A small network was shown many inputs. Here are its activations along a few directions, one row for each input.
In each table, some parts of the input vary, and every possible input appears once, in random order.
A made-up example of a description, with smaller parts first: one of 3 separate values, together with either a single point or one of 11 places along a line or (one of 4 places along a line, together with one of 5 places around a ring).
Shared parts are said once, and a part with two or three values counts as separate values.

Other details of the inputs vary at random and push rows far along two fixed directions, the same in every table; ignore that.

Rows:
R1: [-11 -53   5  21  52 -36 -41  28   8  -5 -37  10 -38]
R2: [  41   87   14  -27 -103   13    9    0   -5  -15   13    2   70]
R3: [-33  24  68  21 -23   9 -37  19 -12 -14 -20  20 -24]
R4: [-35  61  53  17 -25  11 -13  11 -20  -4 -12  39 -44]
R5: [ 29  85  30   8 -93  28  -9  26  -2 -11 -10  38  46]
R6: [-49  41  57  13  -5 -11  11 -14 -36 -44  16   0 -47]
R7: [-48 -11  27  22  18  -5 -26  25  -9  -5  -3  25 -81]
R8: [ 27 -43 -86   2  44  24   2  24  40  41 -15   9  41]
R9: [-47 -49   5  13  64 -31   5  -2  -3 -26  22 -16 -59]
R10: [ 29   7 -28 -28 -28  18   1 -11  24   9  -3 -24  83]
R11: [ -5 -43  14   3  52 -44 -15   0  -2 -46  -1 -14 -23]
R12: [  31  -87 -107   -9   88    2   25    2   38   15   21  -25   55]
R13: [ 72 -71 -67  -6  35  -6   1  -9  32  36 -32 -16  58]
R14: [  24  -87 -118  -25   58   -2   10   -1   42   37   13  -33   44]
R15: [ 26  83  25  -4 -80  41  30 -30 -18  15 -16  14  30]
R16: [ 33  20 -12 -29 -30 -14  -1  -9   9 -13 -19 -11  47]
R17: [ 42 -14 -53  -7 -12  26  30 -20  25  42 -12  -3  45]
R18: [-51 -49  -3   6  63 -40 -14   1 -11   9   7 -32 -64]
R19: [ 25 -52 -98 -25  52  -4  12  -8  34  41   7 -26  55]
R20: [ 21  77  -3 -22 -75  42  40 -21  -6 -37  20  18  57]
R21: [ 11 107  24 -38 -95  30  28 -11 -19 -11   8  13  36]
R22: [-54  14  41  -6  -5 -27  -2  -3 -18 -14  11 -10 -67]
R23: [  8  63   4 -12 -35  21  32 -23 -11 -25  17  14  44]
R24: [ 27  32   2  -9 -56  34  21 -17  -7  18   0  17  13]
R25: [-45 -25  66  16  36 -25 -25   1 -18 -46  21 -17 -47]
R26: [-59 -51   8  38  75 -23 -31  23  -5  11 -15   0 -86]
R27: [-13  -7  38   6   6  -3   0   1 -27  17   4   7 -60]
R28: [-26 -27  76  20  10 -14 -30  -2 -24   4  -4  -8 -58]
R29: [ 65 -61 -57   7  19   0  -3   8  27  42   3 -16  50]
R30: [ 43  24 -26  -9 -27  31  24 -23   6  40  -7  11  48]
R31: [-26 -18  54  21  25 -41 -22  18 -21 -48  38 -10 -53]
R32: [-52  21  46  23  -5  -3 -14  17 -11  -9 -14  25 -73]
Description of these inputs: one of 4 places along a line, together with either one of 3 separate values or one of 5 places around a ring.
Question: Changing only the place on the line of 4 turns R29 into R31. The same change can be made to R27. Which row results?
Answer: R12
Question: Which other rows does R27 become when the place on the ring of 5 takes its other values? List them by row number.
Answer: R15, R17, R24, R30
Question: Which other rows does R31 become when the choice among 3 separate values takes its other values? List them by row number.
Answer: R11, R25
Question: A walk changes only the place on the line of 4. It starts at R9 and steps to R22. List the rest of the walk in order.
Answer: R17, R32
